Each row below holds a small network's activations on one input, seen along a few directions.
In each table, some parts of the input vary, and every possible input appears once, in random order.
Descriptions start from the smaller parts, as in this example, which fits no table here: one of 8 places around a ring, together with either a single point or one of 11 places along a line or (one of 3 separate values, together with one of 4 places along a line).
Shared parts are said once, and a part with two or three values counts as separate values.
(in the rows, 128 means zero)

Other details of the inputs shift rows strongly along two fixed directions, in all tables alike. That doesn't count.

Table:
R1: [ 73 119 177 173 118 204 158 103 142 147 122  90 157 140 167 134 112]
R2: [137  90 124 112 126 131 140 123 123  93 113 111 151 134 149 103 111]
R3: [156  72  24  74 140  94 205 153  98  98 108 136 105 123 121  62 124]
R4: [208 124  14  44 149  23  76 176  66  57 148 153  52  75  76 132 142]
R5: [140 189 131 133 121 105  95 129 159 183 168 156 107 121  97 165 151]
R6: [123 176 147 162 114 130  85 123 148 171 163 128 116 121 101 174 144]
R7: [138 183 113 143 120 116  84 132 151 155 180 131  91 104 103 167 142]
R8: [114  71 131 140 120 158 164 103 129  81  93 104 172 151 175  86 101]
R9: [141 173 169 126 130 107  57 134 134 138 149 145 109 121 106 168 140]
R10: [110 183 188 134 132 136 125 125 166 205 150 156 116 128 116 152 145]
R11: [112  70 140 159 122 160 162 103 124  91  68 114 185 162 164  82 111]
R12: [120  86  83 143 108 154 204 106 154 124 108 112 167 157 166  73 114]
R13: [126 170 203 142 124 132  72 119 145 154 144 136 138 136 124 167 129]
R14: [175 103  10  79 142  54 118 177  37  74 118 127  64  85  58 140 158]
R15: [111  82 136 152 122 165 162 101 141  82  88 110 165 150 178  86  99]
R16: [ 97  68 118 125 137 152 207 138  91 117  74 117 159 142 150  87 119]
R17: [100 175 185 123 151 150 120 139 147 172 165 145 106 116 128 159 130]
R18: [122 169 212 139 129 133  71 119 150 162 145 133 143 136 125 166 131]
Description of these inputs: one of 2 separate values, together with either one of 4 places along a line or one of 5 places around a ring.
Q: Changing only the choice among 2 separate values turns R2 into R18. The same change can be made to R15. Which row results?
A: R11

Table:
R19: [177 108  21  94 121  63 118 153  79  91 137 121  98 106  85 132 145]
R20: [169 157  82 101 141  70  75 148 118 103 141 167  77 101  94 141 140]
R21: [ 90 147 181 166 127 176 132 103 174 149 133 125 139 137 165 136 111]
R22: [121 149 209 129 136 140  91 115 147 129 129 137 137 141 149 147 117]
R23: [152 136  83  56 167  67 139 184  72 134 138 165  75  95  79 136 153]
R24: [110 103 121 163 116 154 146 116 116 115  99 109 153 142 136 119 125]
R25: [129 151 200 130 132 122  69 126 133 137 129 138 139 131 118 160 130]
R26: [138 135 136 105 138 105  84 151  87 114 127 128 110 108  99 154 137]
R27: [139 138 122 100 148 111  97 159  92 113 148 126  90  97 107 151 136]
R28: [111 188 182 153 116 159  97 106 198 178 184 131 117 126 147 163 121]
R29: [ 78  60 184 202 101 206 195  77 154 117  52  97 232 191 192  71  98]
R30: [122 170 182 110 145 124  82 135 141 135 164 143  99 110 127 165 127]
R31: [126 209 222 166 105 140  56  96 197 196 183 134 142 138 126 186 138]
R32: [118  92  82 121 137 133 210 136 108 141  91 135 131 135 122  80 137]
R33: [101 104 116 158 122 167 166 116 125 121 106 108 144 138 145 113 123]
R34: [140 128  77 120 125 119 132 134 124 125 152 113 108 110 118 127 127]
R35: [151  56  56 124 106 123 184 111 125  69  91 105 174 154 163  54 110]
R36: [132  74  48 104 121 122 229 138 113 136 102 123 139 144 130  69 128]
Q: Changing only one part turns R20 into R22. The same change can be made to R24. Which row results?
A: R26
Q: Describe the family of inputs behind these rows.
A: one of 3 separate values, together with either a single point or one of 5 places around a ring
Q: Which other rows does R28 become when the place on the ring of 5 takes its other values? List them by row number.
A: R19, R31, R34, R35
Q: Which other rows does R32 become when the choice among 3 separate values takes its other values? List them by row number.
A: R23, R36
